Each row below holds a small network's activations on one record, seen along a few directions.
Each row is followed by the record's values for the fields Vone, Dak, Tige, Togub.
A field that a record lacks is written missing.
The largest differences between rows may come from other fields.
Strong random noise was added to every row along 23 fixed directions; ignore it. To show where, here is one row again and again, with new noise each time:
[ 144  474  456  -53 -561  198  -32  -60  557 -139    2  434 -257  185
 -273 -134  300   68  266  -30 -231 -383 -163 -396 -560  619 -233  196
  356 -523  334  378  -28 -250  126   30]
[ 173 -267  248  445   23   92 -410  176  467 -185  -11  222  -33 -564
  173  236 -210  119 -249  680  273 -202  -37 -285  117  -60  268    0
  461 -269 -130 -266  101 -225 -233   93]
[-182  469  -92 -361 -109  -21 -398  183  -21  635  -60 -152  252    2
 -393  390  -41   16  670  386 -420  337 -242 -606  -91 -346  364  174
  -78 -241    6  331 -221  358  187 -381]
[  59  -35    8  -18  149   93 -218  170  -22   28  244  213   27  -78
  391 -157  -99  -57  -98  170  124   19   55  292   36   63  -17   38
   -5  -43 -298 -218  160 -278   79   11]
[ -43  -89  113 -123 -117  393 -598  580  243 -145  604   96  418   15
 -259 -749  -20   76  360  538   18 -561  256 -234  247 -182 -173  -13
  193   49  285 -464 -185 -256 -450   -3]
[-111  306  139 -275    1  377 -119 -329   -1 -184  210  -14  229 -280
  -80  -10    7  -64  116  261   -3 -345 -212 -247   -9 -166  -47  425
 -177  -81  138    9 -333  174 -380 -411]
[ 617 -300  172   45  149 -164 -326 -163  533  277  200 -256   18  190
 -250   51   -1  108 -192  541  898 -234  -93   87  199 -550 -463   11
  688 -281  344   70 -373 -230  -14  376]
[ 123   93 -180   69  184  -53 -253  249   13  -39 -118  221  316  221
 -471   16 -222   71  316  128   72  669  338 -281    3   60  486  -61
  379   84 -486   69   34 -504  357    7]
[ -62 -345  100 -439  559  189 -195   63  293  333   65    3  363  497
  160 -258 -294    0 -422 -210  206 -316  234  741   52 -102  -12 -159
   98  -51  389 -297  129   83  351  440]
[ 276  239  179 -265  331  211 -429 -414  160 -219 -736 -133 -116  447
  116    3 -221  378  -90 -343  314   49  135 -304   48   80  134  274
  -79 -344 -132  118  -36 -230  129 -222]
[-216  215  -72   -2 -312   78 -372  876 -175  318  145   33  -57  -80
  236 -433 -236  -40  284  128 -100 -183  229  -49  338 -274   26  329
 -114  -36 -202 -482 -261  -62 -251 -170]
[-470   88  470  447 -463 -316  -22  472 -704  150 -112  373 -154   -3
 -367   -1  -68  -95 -163  374 -518 -351   60 -352 -233 -142 -396 -436
  356  495  251 -713  551  554  -67   -5]
[ 241  178  312   23 -155 -295  186  162  288  358   57 -370  -37 -189
  -63  191 -104 -208  -75  141 -259  229  194  130  215  298  401 -188
  148  222 -227  491   13  161   16 -319]
[ 228 -154 -437  423  418  -59  319 -313 -231 -134  -37  418  610  -48
  -67  135  270 -184 -113 -257  511 -177  -32 -543   79  127 -355  -33
  172  -91  291 -265  -65   22  104  -52]
[ 233   38  334  522 -725 -339 -340  142 -362 -248   70  -34 -155  294
  264  -81 -183 -242 -283  147 -179  313  283 -205  458  200  -63  242
 -315   57 -565 -188  -46  189 -359 -156]
[-294  280 -148  200  300 -425    2 -429 -111  261  551  112 -265 -490
  588  453  -13  226  496  143  -95  133 -273  141  -18 -145  -24  151
 -179 -242 -332 -265 -181 -499  314 -265]
[ 423 -144   23 -128 -227 -115 -219 -610  381   32 -226   32  183  277
  -26   43  112   50  424  109  186 -207  266 -340 -264  -18  131  102
  -80 -374   43  -63 -228  -13  261  201]
[ 759 -194  509  253  522   -2  433  328 -125 -154 -206  279 -236  555
 -257 -449 -376 -441 -296 -331  279  350  244  147   22  167  137 -313
  262 -201  -30 -256  288 -463  239  681]
[ 317  119  337 -306 -136   63   40 -163   68 -129  318 -253  334  312
 -599 -391   81  -41  121  421  183 -266   74  279 -114 -172 -107  -49
  330   58  289 -239   53  108  143  -36]
[ 679  143  327  199  483 -429  715   66   90  482  209   -3 -350  -39
  105   74 -126 -365   17 -132  135  144  -30  525   29  353   38  -86
  -53    3  -23    5   61 -279  344  108]
[ 430  133  204  153  248   98  -45 -466 -137    1 -244  542 -326  122
  841 -263   15  -91 -210 -246   42 -402  375 -488 -204  319 -460 -180
 -460  415  -57 -119   36 -229 -493 -398]
[ 441  -11   -3   78 -151  214   11  235 -188 -108 -370  573  -57  -94
  271 -312  344 -539 -117 -109   48    1  195 -781  -34  231 -387  -40
 -268 -121   84   53  -73  158 -284  103]
[ 204 -334  -27  374 -372 -301  -75 -449  202  123  583  -76  371  433
   75   45   60 -364  109 -184  -97  351  332 -389  276 -332  236 -126
 -229 -291  164  170 -629  144 -201  382]
[-173  143 -294  -88 -103   48 -138  289  431  411   25    0  193  134
 -307  314  128  223    1   68 -153 -218 -400 -294 -140   14 -227   -5
  382  -16  662  594  -66  301 -199 -274]
[-455 -131 -216 -227   22  175 -410  125 -759   80  -88 -242  494   40
 -153 -226  140  -93    3 -260  -49  147  389 -240  206 -230   31 -299
 -244  705 -356  192  285  314 -166 -233]

[-521 -252  615 -177 -337  221 -184  -42 -261   28  -38 -154   25 -493
 -450 -220   65 -338   69   -4 -156 -632  240 -430   64  178 -304 -307
  266  419 -377  444  -53  105 -353  300]  Vone=d4, Dak=n4, Tige=b5, Togub=m1
[-828  163 -492 -102 -137 -232  678  232 -187  -90  355    4  423   85
 -411  -82  -30 -150  217 -182 -451 -112 -248 -152  132 -521 -305 -122
  638 -265  718 -388 -513  341  114  -50]  Vone=d4, Dak=n1, Tige=b3, Togub=m2
[ -88  -23  170  384   12 -151   63 -236  223   82  -98  352 -209 -424
  -12  298  107  149  -80   29  -11 -581  125 -358  -71  185 -372  131
 -110  347  504 -196 -276  119 -375  -25]  Vone=d1, Dak=n4, Tige=b3, Togub=m1
[-203   35  415   -4  351 -157   16  -73 -343  -21  516   80  279  253
 -247   16 -278 -312 -213  140 -155   62 -125  321  302  280 -324   19
   21  111 -135 -198   19   23  239  142]  Vone=d4, Dak=n2, Tige=b3, Togub=m2
[ 407  288 -107   10 -154  180   22  131  256   64  300 -122  -83   76
 -104 -382  271  138  419   17  173   74   -8  -49  -24 -441  199  250
 -374 -316  562 -268 -398  -37 -207   42]  Vone=d3, Dak=n4, Tige=b5, Togub=m1
[-446  186  505 -259  379  280 -375  348  -53   -3  134  241 -603  -10
    7  -69 -270  185 -204  -30 -107  -36 -367  426   51   91 -516  363
  -38 -104   23  -24  -40 -431   28  309]  Vone=d4, Dak=n4, Tige=b4, Togub=m3
[ 144 -362  -19 -277 -186  218  -86 -130 -193 -353 -211   59  124  241
 -477 -148  -54 -227  531  205   66  -70 -233 -176 -368 -188  168  192
 -146 -527 -139 -140  108   45  133  699]  Vone=d4, Dak=n2, Tige=b5, Togub=m2
[ 154  -63  -84  435   65 -289  -29 -264  -76  140  126  568  -96  -14
  268  555  317  -29 -287  276   95  148 -511  -28 -314   83 -434   45
 -220 -259  367 -287  295  315  273  281]  Vone=d4, Dak=n4, Tige=b3, Togub=m1
[ 200   35  219   88   89 -226  171 -154 -265   75  385 -131  -10   36
  127 -104  -19 -107  155  144 -264   10   17  187   32   95  -32 -321
 -177  102 -177 -242  232  -20   67 -134]  Vone=d3, Dak=n4, Tige=b3, Togub=m1
[ -32  -61  317 -350 -212 -152 -194 -217  553  -74 -720 -197 -249 -525
  174  399 -343   90 -146  448 -133 -458  102   -4  345  -12  -22  598
  -98 -526   87 -368 -668  507  -16   51]  Vone=d3, Dak=n4, Tige=b3, Togub=m3
[ -85  644  -56  -22 -442  -82  444 -254 -378 -295  192  101   32  176
   65    4 -119 -247  -15 -194 -252 -119 -321   68   86  393 -411  739
 -190 -190 -206  -28 -410  191 -194 -612]  Vone=d4, Dak=n4, Tige=b3, Togub=m1
[ 227 -332 -125 -304  211  391 -403 -115  172   20 -170 -199  172  125
 -171   23 -257  289  149  324  438 -396 -283   26 -208 -237   70  193
  155 -121 -183  176  121 -198 -210   55]  Vone=d3, Dak=n2, Tige=b3, Togub=m3
[-403  244 -212 -576   86  280  514   11  228 -285 -256  274  304   70
 -193 -225  -51  -89   19 -313 -423   12  247  291 -320  234  306    1
  111  129  291 -140  -83  187  385  -83]  Vone=d4, Dak=n4, Tige=b3, Togub=m2
[ 353 -117  550 -676 -283  451 -145 -186   17  235  -13 -209  -80  154
  216 -394 -382 -575  171  272   34 -427   34  252 -230 -152  222  263
 -227 -359 -581  174 -120   87 -104  322]  Vone=d3, Dak=n5, Tige=b3, Togub=m2
[ 213   85 -236 -369  345  101  323 -261 -431  115  138  269  262  417
   74  232 -528 -395 -114  365  -60  211 -592  393 -348  -15 -172  230
  130 -165 -508    5  170   31  219 -233]  Vone=d1, Dak=n5, Tige=b3, Togub=missing
[-284 -184 -435  183 -587  -42  269  163  -46  239  529 -311  614  419
  125  -26   57 -293 -133 -424 -254 -265 -225   10  175   74  -52  -77
  159  -91  178  395  -50  510 -275 -254]  Vone=d4, Dak=n4, Tige=b5, Togub=m2
[-158  161   95   82   59  -18  261  437 -155  749  355  356  283 -135
  217   49   12 -588 -168   33 -339  200   64   89 -103  -71  249 -315
   76  -41   77 -150  120  330  350   62]  Vone=d3, Dak=n5, Tige=b5, Togub=m1
[ -84   -2  213  505 -764  253  -85   53   33   60    7  694 -176 -368
  -75  256  315 -189  109  185 -262   27  -46 -534 -859  281  428 -152
  193   77 -368  374  434  -33  -76  270]  Vone=d4, Dak=n1, Tige=b3, Togub=m1
[ 195 -129   55  220 -372 -250  -75  566  428  -51   63 -269   96 -237
 -543  -81  404   59   97  286   63  235  166 -221  253  113   85 -438
  727 -125  173  276  127  -58  201  171]  Vone=d4, Dak=n4, Tige=b3, Togub=m1
[-204   29  -86   93 -295  -40  131 -112 -708 -125  185   95  138  550
  171 -340  -39 -223  275 -568 -444   10  172 -108   -9  224  -94   37
 -545   85 -308 -233  108   53    5 -120]  Vone=d3, Dak=n5, Tige=b3, Togub=missing
[ 119  322 -268 -170 -273  -27 -512  364   45  -27 -466  104  426  375
 -468 -157  423  186 -246  -12  381  361  350 -416  251  312 -495   37
  577   24  -13  380  -56   -1  367 -212]  Vone=d3, Dak=n2, Tige=b4, Togub=m3
[ 569  113  292  139  450  257 -128  219   31  204 -353  252 -289 -428
  179    8 -392 -219 -362  480  681 -101   83 -112  291 -360  -28  493
 -242  115 -137 -531 -461  -26 -445   46]  Vone=d4, Dak=n4, Tige=b5, Togub=missing
[ 261 -134  201  321  321   92  -92 -246 -366 -365 -569  313  -55  -58
 -606  325  273  -66 -633  -70  753  311  -43 -214  -43  -57 -291  257
  -49  258  204  -40  113  207   84  497]  Vone=d4, Dak=n2, Tige=b3, Togub=m1
[ 303  462   36 -311  326  -87  211 -486   15  361  196   79   29  619
 -573   -9 -310  -10  727  309 -195  258   61 -323 -463 -878  257   68
 -216  222  600 -135 -608  -49 -144 -165]  Vone=d3, Dak=n2, Tige=b4, Togub=m2
[ 117  -96 -259  -19 -166 -228  232  518  451 -140 -380 -143 -319  626
 -156  128 -465  239 -252  -33 -315  392 -323  399 -146  193  223 -205
  584 -209  108  284  341  -24  115  155]  Vone=d4, Dak=n4, Tige=b5, Togub=m1
[ 860   82 -397   57   52   70  367   43  433  165 -326  400  110  272
  361 -141 -220   94 -298  400  482 -480   64  164 -575  165  -57 -131
  617  260   45 -157  324 -187 -186 -509]  Vone=d3, Dak=n2, Tige=b3, Togub=m1
[ 304  561   58 -392  523  209   14  318    6  151 -531  275   -6 -383
   -9  110   65 -125 -268  323  171  247  -64  -53   72  266 -168  228
   75 -107  -45  -44   18   92  360 -384]  Vone=d1, Dak=n1, Tige=b5, Togub=missing
[   8   42 -242  104  352  243  229  231   69 -555   18  131  210 -587
 -161  -24   42   14  -34  116 -155   44  -56 -307  322  241   75   50
  -80  200  233   24  -87  -57 -498 -432]  Vone=d3, Dak=n4, Tige=b4, Togub=missing
[-144   -6  440  -86 -210  -44  436  151   43 -150  347 -225 -512 -422
   53 -169 -294 -391  -27  100 -369  346  149  563  157 -215  416   19
 -116  202 -373   24 -336 -101 -217  247]  Vone=d4, Dak=n4, Tige=b3, Togub=missing
[ 308 -388 -404  -73   97 -228   81  -97 -309  414  -34 -196  201  266
  348  -75 -121 -285  157  -50  331 -274   39 -144  182 -392 -412  -86
  -31  -69 -167  -23 -226   40 -121    1]  Vone=d3, Dak=n2, Tige=b5, Togub=missing
[-112 -134 -139  -15  192   49 -237  324 -687  121 -221  -89  -48 -258
  752 -359 -177 -127 -232 -153  235  150  545  227  369 -369  203  -88
 -468  450 -705 -596  202    6 -105 -178]  Vone=d4, Dak=n1, Tige=b3, Togub=m3

Here are new rows. What are their fields?
[  30 -272  296  139  472 -175  -21   62  -12  447  -21  -92    6 -466
  403  279 -204 -132 -164  178  -57 -128   70  210  185   41  348 -291
 -246  116 -151 -382  334  237  203   84]  Vone=d4, Dak=n4, Tige=b3, Togub=m1
[-282 -228   29 -152  -38 -279 -560   76  317  140  695 -311  293  410
  -38  173 -362  209  137  459 -375  163 -219  745  294  205  135  141
 -214  -98 -185 -140   63   48  275  228]  Vone=d4, Dak=n4, Tige=b5, Togub=m1
[-225 -218   -3  253  450 -168 -252 -543  184   87  -23  195 -304 -223
  412  350   29  370 -124 -194  312 -339   72   65  -84 -160 -205  101
 -351  225  295 -107 -117 -267 -154  255]  Vone=d3, Dak=n2, Tige=b4, Togub=m1
[-168 -324   47  110   93   56 -156 -537   -6 -444  210 -221  396  106
  -96  -78  -97   40 -356 -186  310 -119  343  166  384  -64   28   62
  -31  237  -66  -73 -235  -44 -210  100]  Vone=d3, Dak=n5, Tige=b5, Togub=missing
[ 177  237 -145   69  755  315  564 -670  204 -186   80  520  303  192
  339  112  268  -56 -484 -706  207  -96 -281 -158 -260  233 -181  -43
 -108 -450  841    6  -71  -10  155 -110]  Vone=d3, Dak=n2, Tige=b3, Togub=m3
[ 361 -428  -83  699 -796 -227 -261  570  312  315  642 -347  304  664
   42  -75   73 -220 -670 -137  489  153   19  251  623   77 -255   46
  558 -181  -95  503 -201  102 -243  289]  Vone=d4, Dak=n4, Tige=b3, Togub=m2
[  58 -187  411  219  262   65  387 -294 -295 -219  251 -449 -239  510
  111 -273  -34   54 -187 -760  -93  -16 -125  403  -34 -115  275 -437
 -330  -84  315 -117  516   31   -4  266]  Vone=d4, Dak=n4, Tige=b3, Togub=m2
[ 250 -449 -424  118 -179  122   30 -392 -263 -871  747  185  -49  148
  174 -274  514  147  222  381 -182  432 -457  107 -603 -119 -196 -720
   65  -74  -85  193  770 -493 -179  209]  Vone=d3, Dak=n2, Tige=b4, Togub=m3
[ 419  699  -38 -226  129  332  422  545  -40   17  272  -74  -11  -81
  592 -412 -171 -285   33  115 -262  204 -344  250  136  167  362  162
 -128 -514 -251 -214  114  -56  -19 -767]  Vone=d4, Dak=n1, Tige=b3, Togub=m1
[ 433 -171 -203  103    9  -33 -202  -80  119 -319  437 -384  144  164
  334 -141   58   98 -158  325  269  160 -218  289  342  -23  -60   20
 -188 -146 -102   35  117  -81 -298 -205]  Vone=d3, Dak=n2, Tige=b5, Togub=m2
[ 385  128  684   70  235  166  498  100  102  149  -75  -12  302 -545
 -757 -115   -1 -559 -106  157  240 -256  396 -242  123  308  295 -118
  356  366   12  103 -166   68   14   -8]  Vone=d3, Dak=n2, Tige=b5, Togub=m3
[ 305  264 -133  263 -719  135  133  358  207 -708 -108 -397 -442   -5
 -297   25  452  408  -28  -16   27  196 -744  121 -160  276  141  384
   93 -536  247  457  526   56 -192 -252]  Vone=d3, Dak=n5, Tige=b3, Togub=m1
[ -59   73  335  -23  464    3  226  -41  212   51  263 -162  -81 -211
 -220  134  -73 -115 -126  -50   35  275  -71  225  133  -14  242 -163
  216  -18  126  288  -36 -236  159  158]  Vone=d3, Dak=n5, Tige=b5, Togub=m2
[-108  338  169 -476 -119   61  -16  110 -508   97  -19 -220 -303  -58
  858 -211  -17 -123 -205   32 -320 -366 -431  510  112  298 -543  188
 -440 -214 -363 -216  392  377  104 -592]  Vone=d4, Dak=n4, Tige=b3, Togub=m1
[  72   60  205 -394  -11   60 -260 -741   53  472  -22 -356 -124  -85
  207   90   89   80  127  200  233 -316   34 -343 -165 -701 -255 -247
  200  -49  -26  447 -398   -9 -211 -150]  Vone=d3, Dak=n2, Tige=b4, Togub=m3
